These are the activations of a small neural network, seen along a few directions. Each row is one input.
In each table, some parts of the input vary, and every possible input appears once, in random order.
Descriptions start from the smaller parts, as in this example, which fits no table here: values(3) and (point or line(9) or (line(4) and ring(5))).
Shared parts are said once, and a part with two or three values counts as separate values.

Other details of the inputs vary at random and push rows far along three fixed directions, the same in every table; ignore that.

A family of inputs:
row 1: [ 58   6 -27  34 -63 -49  85  46  22  17  38  -4  65  -8]
row 2: [ 10  10 -53  33  -9  28  87  46  16 -49  32  51  47 -84]
row 3: [-47  11  28 -39  -8  25 -80 -63 -17  35 -31 -21 -11  39]
row 4: [ -26  -28   -8   42   64   -3  102   54   55 -120   -1   11  -53 -102]
row 5: [-51  -6  30 -29  -8  12 -70 -57 -13  32 -32 -26 -10  37]
row 6: [-44   0 -17 -39 -56  16  34  21  11  16   6 -31  46  36]
row 7: [ 14 -23 -22   6   0 -13 -19   8 -18   9  -7   2   5  10]
row 8: [-36  -8  13 -16  17  -2 -94 -20  -4  54 -31 -33 -39  73]
row 9: [ 19 -15   1  -1  16 -21 -60 -39 -26  33 -10  13 -20  15]
row 10: [ 46  14  21 -34 -14  -3  -3 -34 -31 -14  20  -9 -30  42]
row 11: [ 11  18  42 -27  -4 -13   8 -15  20 -12  16 -22 -30  41]
row 12: [-66 -53 -61  14  81  53 -49  24 -37 -98 -42  29 -30 -72]
row 13: [-46 -70 -73   6  39  33 -17  70 -22 -65 -30   9  -8 -21]
row 14: [ 41  42  22  -2   6  25 -68 -64 -33  34  10  47  -6  -4]
row 15: [-24  45  28 -32 -21  33 -24 -30   4  14 -12  14  24  -9]
row 16: [-24 -18  -4   2 -25 -27  56  28  25  20  18 -43  40   4]
row 17: [  0  49  -7 -12 -53  14  65  44  38  24  24  -5  67   5]
row 18: [-44 -26   0  30  56  -4 -19   0  18  -8 -32  -2 -43 -49]
row 19: [-39 -63 -57  20  85  39 -75  54 -22 -66 -53  23 -58 -39]
row 20: [ 40 -17 -37   8 -52 -46  68  42  -1  16  31 -28  70  23]
row 21: [-26  12   2   1  11   8 -24  20  21  24 -12  -8  -6  12]
row 22: [ 30  30  71   2   7 -28  35 -36  32 -24  28   3 -40 -26]
row 23: [  9  11  77  24  22  -6  44 -10  -4 -44  -2   6 -42  58]
row 24: [ -8 -14 -54 -10 -43  15  51  22 -18 -25   8   1  59  -3]
row 25: [ 48  19  33 -38 -23  -5   4 -48 -37 -18  24  -2 -23  26]
row 26: [ 42  48  31  53 -20 -49  34   7  59  66  27   1   6 -18]
row 27: [ -5 -21  -1 -60 -18  -4 -83 -78 -62  46 -21 -28   7  82]
row 28: [ 26  27  33 -32 -38 -19  35   6  34  -4  31 -36  -4  58]
row 29: [ 11  -3 -24  -8  -9  20 -35   8 -24   2  -5  16   6  14]
row 30: [-12  23   8  -3 -54  -7  41  -9  20  34  15 -12  39   5]
row 31: [ 16   0  18  -3 -37   4 122  43 -49 -80  30   3  36  58]
row 32: [ 54  13  -9  60  52   1 -29  22  15   7  12  58 -35 -57]
row 33: [ 49  18  -5  36  36 -10 -21 -19   3  15   3  46 -24 -51]
row 34: [ 15  29  29  75  58 -21  -7   2  49  23   3  32 -49 -79]
row 35: [ 38  -5 -15 -17 -58 -37  27 -29 -18  41  19 -21  51  43]
row 36: [-54 -53 -65 -18  52  71 -33  72 -29 -83 -31  41  -3 -43]
row 37: [ 51  12  -8  38  -2 -20   4   2   0  22  12  20   6 -24]
row 38: [-53 -27 -18 -41 -40   5  43  12   3  10 -16 -56  54  38]
row 39: [-21 -23 -53 -28 -42  29  36  15 -24 -40   9   0  56 -20]
row 40: [ 46  -1 -22  -1 -34 -13 102  61   4 -62  39  -8  14  -9]
row 41: [  6 -42 -36 -15 -22 -21  25  19 -21   4  10 -21  37  27]
row 42: [ -9 -11  -9 -74 -55  21 -68 -71 -62  34 -15 -28  34  93]
row 43: [ 22  19  43  66  36 -56 -12 -14  42  57  11   5 -41 -43]
row 44: [  8 -29  -4 -18  66  13 -38   7 -33 -61 -26   7 -84  -4]
row 45: [  1  45  44 -16  13  24 -88 -53   9  55 -13  21 -23  16]
row 46: [ 49  15  55  69  48 -70 -28 -16  50  79   5 -20 -47 -14]
row 47: [-90  -9 -21 -79 -50  55   0   2 -10 -21 -15 -21  56  27]
row 48: [-94 -19 -31 -50  29  79 -60  34 -19 -36 -54  -1  -5  18]
row 49: [ 25  52  47  57  33 -25 -12 -28  39  48  12  28 -33 -64]
row 50: [ 34  15  64  64  28 -52   8 -60  45  57   1  -1 -27 -58]
Each input here is: values(2) and (point or (line(4) and (point or line(5)))).
Question: The inputs of row 28 and row 40 match in every part but the values(2) part. If row 15 is changed in the same way as row 28 into row 40, which row does it become?
Answer: row 14
Question: The inputs of row 37 and row 6 match in every part but the values(2) part. If row 9 is changed in the same way as row 37 into row 6, which row does it become?
Answer: row 18
Question: Which other rows does row 22 become when the values(2) part takes its other values? List them by row number.
Answer: row 25
Question: Which other rows does row 10 become when the values(2) part takes its other values? List them by row number.
Answer: row 4
Question: A walk changes only the line(5) part. It starts at row 41 and steps to row 7. List the rest of the walk in order.
Answer: row 37, row 29, row 36
Question: Which other rows does row 45 become when the line(5) part takes its other values? List them by row number.
Answer: row 18, row 30, row 38, row 49
Question: A walk changes only the line(4) part. It starts at row 39 and steps to row 24. List the rest of the walk in order.
Answer: row 37, row 13
